Each row below is a small network's average activation on inputs in which a field has the value named, seen along a few directions.
Related values have similar rows: they may be neighbours, one step apart, or belong to one group.
In the rows, 500 means zero.
Strong random noise was added to every row along 23 fixed directions; ignore it. To show where, here is one row again and again, with new noise each time:
[488 579 394 524 378 247 635 603 305 410 531 498 339 462 640 402 427 226
 450 613 411 968 346 354 570 368 471 626 467 595 790 588 610 350]
[742 449 451 516 291 543 419 486 266 579 494 376 407 524 475 497 527 475
 567 251 408 628 431 521 775 504 293 591 338 336 292 579 591 441]
[347 578 215 384 599 610 616 713 518 573 582 313 511 543 266 667 402 420
 682 332 229 446 577 484 686 598 412 502 359 666 448 498 489 436]
[236 654 389 566 363 370 428 558 547 416 750 691 739 391 361 537 511 616
 453 597 408 497 542 409 383 429 382 500 492 582 478 211 549 415]
[230 352 412 547 476 483 386 640 632 579 478 341 402 677 538 459 589 336
 519 508 514 641 729 579 456 759 523 533 635 450 306 362 384 646]
[641 485 791 545 437 459 630 605 442 556 497 413 320 509 567 687 585 699
 433 219 506 524 413 534 400 388 711 644 363 482 461 678 566 403]
[539 297 750 684 488 603 346 522 663 521 492 347 418 387 615 345 808 415
 561 372 622 610 648 388 518 597 514 383 525 344 193 190 382 772]
[326 670 604 506 444 436 454 558 419 435 490 269 606 495 843 712 461 521
 840 389 477 736 341 450 487 694 425 652 533 501 389 498 486 316]
[482 332 546 545 531 321 310 402 564 384 389 378 491 397 605 514 627 495
 785 780 610 746 224 485 425 439 487 695 651 618 727 655 393 402]
[507 456 489 604 445 438 499 568 461 623 524 604 342 619 255 323 494 466
 529 526 653 428 862 676 482 400 301 501 452 327 573 569 332 459]
[412 416 537 457 767 422 407 410 466 536 649 400 281 435 719 229 757 525
 498 453 739 701 600 472 286 615 544 452 403 421 574 778 569 699]
[320 577 830 571 402 511 467 394 412 427 599 390 304 624 628 584 666 551
 351 608 594 490 454 374 511 645 614 614 525 279 390 295 396 325]
[101 540 635 694 228 432 313 440 514 263 450 520 519 567 681 513 685 321
 530 678 533 636 477 590 316 540 341 678 652 308 403 374 462 345]
[409 328 408 418 380 382 741 608 498 475 564 632 549 601 379 750 565 456
 188 970 308 452 354 435 528 671 659 346 615 494 620 315 428 475]
[189 785 678 523 648 497 488 605 558 316 639 406 527 561 462 414 552 487
 739 312 627 381 476 635 110 449 618 601 440 418 503 507 567 519]
[504 216 375 311 681 442 324 495 613 590 506 462 243 480 473 425 334 453
 523 766 463 452 467 381 722 593 529 436 350 575 766 425 394 386]
[588 642 586 469 644 451 309 270 641 358 531 708 430 480 373  54 455 509
 638 382 850 263 623 724 247 356 398 683 424 129 600 379 587 210]
[671 650 566 607 428 539 681 393 234 320 493 589 545 580 368 430 479 330
 581 517 484 399 407 519 531 216 389 651 574 371 729 721 373 574]
[494 488 754 510 725 369 563 762 577 459 505 323 651 383 741 668 513 582
 732 677 692 644 481 506 466 340 547 260 333 628 438 611 588 417]
[698 374 520 701 430 467 549 680 514 394 480 659 488 524 124 604 548 346
 502 693 504 408 579 572 578 158 474 438 495 484 646 319 489 384]
[604 605 513 580 573 589 757 590 416 509 391 563 444 373 203 545 589 512
 570 813 533 464 569 569 552 603 427 257 478 484 777 516 296 450]
[483 439 579 538 676 523 722 619 626 415 565 518 383 333 259 575 657 451
 513 343 211 490 516 478 536 369 671 532 480 652 575 574 505 604]
[501 467 633 565 480 494 497 655 553 593 264 437 403 517 490 760 415 366
 598 628 317 562 291 441 544 539 824 174 572 781 645 412 473 463]
[716 545 690 593 281 708 631 276 348 609 422 234 683 629 645 817 694 471
 680 231 414 367 390 201 716 439 356 523 588 404 195 489 201 384]
[200 770 662 508 459 438 636 254 515 516 487 535 458 473 675 474 624 513
 628 371 417 549 592 435 332 740 400 618 657 349 524 534 245 227]


U, 9 values:
u4: [649 365 397 494 637 470 419 496 607 616 206 585 239 423 398 316 676 384
 501 440 359 625 676 638 338 587 492 281 384 411 717 629 397 432]
u5: [382 556 401 580 848 678 478 666 427 454 428 493 331 714 386 729 450 287
 461 651 450 360 830 446 553 564 590 301 498 623 783 439 333 510]
u3: [603 571 556 371 586 357 672 509 558 688 422 614 370 516 440 380 429 516
 356 515 515 526 657 608 552 545 529 264 417 367 451 449 585 212]
u9: [579 614 518 493 487 591 602 434 569 362 333 538 563 526 271 644 690 534
 414 518 564 340 324 674 251 425 563 526 483 425 504 471 676 143]
u8: [761 297 720 396 547 483 539 485 497 605 464 320 458 546 666 597 471 536
 838 277 638 436 212 508 511 583 653 489 595 449 417 619 549 566]
u7: [508 400 683 528 261 250 618 406 701 626 531 603 497 332 317 395 713 586
 354 528 419 630 284 323 369 277 619 436 641 679 473 370 430 466]
u1: [649 133 398 542 523 567 407 495 694 399 408 473 366 560 678 634 509 420
 343 274 516 582 523 567 545 452 685 971 686 580 421 509 696 557]
u2: [518 250 471 379 654 413 278 526 707 431 496 367 455 395 453 335 652 525
 391 575 372 581 467 450 527 413 535 478 315 498 404 457 486 562]
u6: [514 333 350 527 643 581 120 373 427 510 489 520 393 328 285 374 613 569
 537 661 263 596 585 447 774 718 418 336 458 534 487 496 377 823]
The values of U form 3 separate groups.
Question: List the group mates of u1, in the order listed.
Answer: u8, u6
Question: List the group mates of u7, in the order listed.
Answer: u5, u9

M, 9 values:
m7: [365 266 448 299 413 558 649 415 746 574 438 440 599 456 419 641 542 818
 368 679 418 263 480 637 591 628 392 707 577 497 287 677 339 422]
m6: [576 564 471 574 264 587 867 515 558 568 447 669 568 185 521 565 611 317
 506 281 207 559 241 187 390 547 578 209 568 714 722 309 512 609]
m2: [309 516 421 499 490 696 548 390 519 447 753 659 475 259 403 632 573 785
 550 399 536 285 385 567 405 653 390 676 563 609 657 598 691 590]
m5: [335 546 639 523 416 230  78 573 474 530 735 425 684 488 397 513 560 683
 597 198 230 633 439 505 528 117 467 423 235 635  26 591 777 472]
m1: [421 492 410 685 561 720 440 731 510 421 480 436 488 350 455 701 654 572
 537 320 367 515 544 498 282 591 608 496 460 700 634 484 466 879]
m4: [510 212 642 746 359 510 227 564 450 465 546 434 287 603 444 501 664 172
 599 378 400 483 541 335 551 129 462 469 373 487 519 428 395 603]
m8: [561 430 418 593 683 698 475 637 483 353 526 478 330 227 344 679 404 628
 527 666 608 561 500 552 859 376 409 696 421 842 682 609 734 460]
m9: [604 271 332 270 410 410 488 594 586 632 347 476 605 758 513 626 168 594
 229 571 296 377 464 562 637 480 627 647 476 561 375 526 400 533]
m3: [345 403 499 360 598 587 486 655 732 534 628 449 471 516 475 572 335 336
 823 353 499 257 397 535 528 691 603 301 469 514 431 216 680 486]
The values of M form 3 separate groups.
Question: List the group mates of m7, in the order listed.
Answer: m2, m1
Question: List the group mates of m8, in the order listed.
Answer: m5, m9

E, 25 values:
e7: [420 707 272 544 308 566 553 427 292 465 604 620 597 501  54 304 492 579
 341 718 369 456 334 539 534 654 498 532 725 495 585 422 433 862]
e25: [641 562 485 447 865 616 532 482 440 273 502 661 543 466 392 654 586 625
 479 563 504 312 535 635 342 600 626 419 424 355 671 491 650 441]
e11: [508 327 445 614 382 476 644 578 489 314 519 661 446 547 218 391 720 197
 551 893 648 519 380 754 429 662 511 374 818 259 616 319 574 655]
e16: [408 456 481 495 626 531 388 517 627 484 307 453 212 414 403 464 422 317
 684 545 461 581 518 630 689 523 403 534 415 591 622 522 548 139]
e2: [433 566 445 641 338 668 427 574 333 430 583 731 508 591 496 794 596 535
 292 629 594 245 447 370 194 647 569 304 410 433 784 146 481 516]
e19: [467 818 680 530 428 546 676 485 599 445 523 494 685 415 409 611 540 818
 444 489 658 390 491 446 297 493 529 631 544 475 379 276 400 292]
e10: [596 504 416 559 490 593 536 697 577 690 453 330 511 476 364 663 526 646
 532 502 620 522 767 445 607 444 377 448 284 637 431 442 400 208]
e8: [700 535 434 517 367 292 472 386 424 688 477 727 588 719 274 421 277 284
 736 392 451 368 471 513 449 223 515 316 748 544 742 536 436 445]
e24: [475 387 580 346 691 282 419 446 674 491 772 745 601 523 559 236 379 328
 618 338 261 346 551 349 474 544 659 307 594 320 465 175 453 793]
e3: [377 852 543 570 372 743 657 469 321 436 534 477 206 485 594 342 313 375
 557 207 611 473 475 511 492 646 405 824 510 403 684 470 580 474]
e15: [442 710 552 477 763 388 542 594 397 416 763 497 674 790 437 557 298 449
 707 345 558 401 536 553 257 529 811 630 722 450 596 436 457 708]
e12: [507 745 335 564 577 565 550 439 467 503 510 618 475 370 239 514 271 589
 667 184 236 555 613 583 697 447 459 867 639 758 629 682 471 526]
e5: [249 596 493 552 508 461 576 599 693 580 615 548 447 367 459 344 344 552
 591 529 608 504 700 421 455 502 428 598 561 695 697 357 313 518]
e4: [541 571 513 501 216 335 620 562 395 654 526 657 692 438 698 351 431 574
 351 626 627 629 534 475 432 468 335 197 420 451 450 554 525 571]
e18: [299 568 285 341 551 545 559 637 697 567 480 363 519 497 221 463 385 567
 527 299 266 425 641 606 612 525 376 737 341 628 336 568 434 340]
e21: [429 707 654 490 463 429 287 212 261 537 480 485 265 515 536 175 483 535
 441 610 564 665 361 491 582 544 573 443 585 448 535 694 477 598]
e6: [503 238 355 569 203 665 484 678 485 538 430 269 246 523 429 423 602 304
 342 334 382 567 292 396 474 473 615 619 350 596 534 499 511 924]
e23: [327 419 507 617 115 271 205 540 476 429 601 380 522 582 444 502 649 560
 276 522 479 746 250 436 375 171 573 838 512 670 243 471 694 454]
e17: [833 416 453 589 523 437 474 381 471 517 401 639 588 684 381 521 779 389
 434 370 686 455 598 628 294 424 597 394 642 246 371 414 664 371]
e20: [325 605 471 611 615 617 499 709 575 358 591 550 428 419 360 385 384 320
 440 584 507 499 653 566 567 548 593 420 577 606 552 192 618 775]
e1: [480 417 441 369 717 342 507 549 353 599 759 426 493 671 590 804 422 450
 976 470 702 499 386 512 520 541 428 273 531 572 650 775 786 296]
e22: [591 573 478 474 405 421 591 543 330 685 654 383 420 324 693 423 577 569
 507  82 385 871 406 349 544 627 577 392 391 627 299 641 766 672]
e9: [318 532 430 383 269 505 664 304 543 605 496 585 282 598 393 509 376 714
 198 388 415 352 483 649 493 637 478 902 606 510 537 653 455 314]
e14: [499 374 232 620 423 617 649 393 640 613 322 663 522 414 470 441 688 400
 210 384 400 468 772 497 370 281 393 472 542 651 552 777 469 592]
e13: [581 393 526 679 498 557 274 597 551 408 335 565 670 245 704 611 483 590
 739 575 460 645 627 493 519 464 209 495 424 577 568 399 345 552]
A value of E combines one of 5 hidden first parts with one of 5 second parts; all combinations occur once.
Question: e19 and e11 share the first part; e19 and e9 share the second. Which value has the first part of e9 and the second part of e11?
Answer: e5
Question: e8 and e18 share the first part; e8 and e20 share the second. Which value has the first part of e20 and the second part of e18?
Answer: e16
Question: e13 and e2 share the first part; e13 and e25 share the second. Which value has the first part of e25 and the second part of e2?
Answer: e17
Question: e10 and e4 share the first part; e10 and e6 share the second. Which value has the first part of e6 and the second part of e4?
Answer: e14
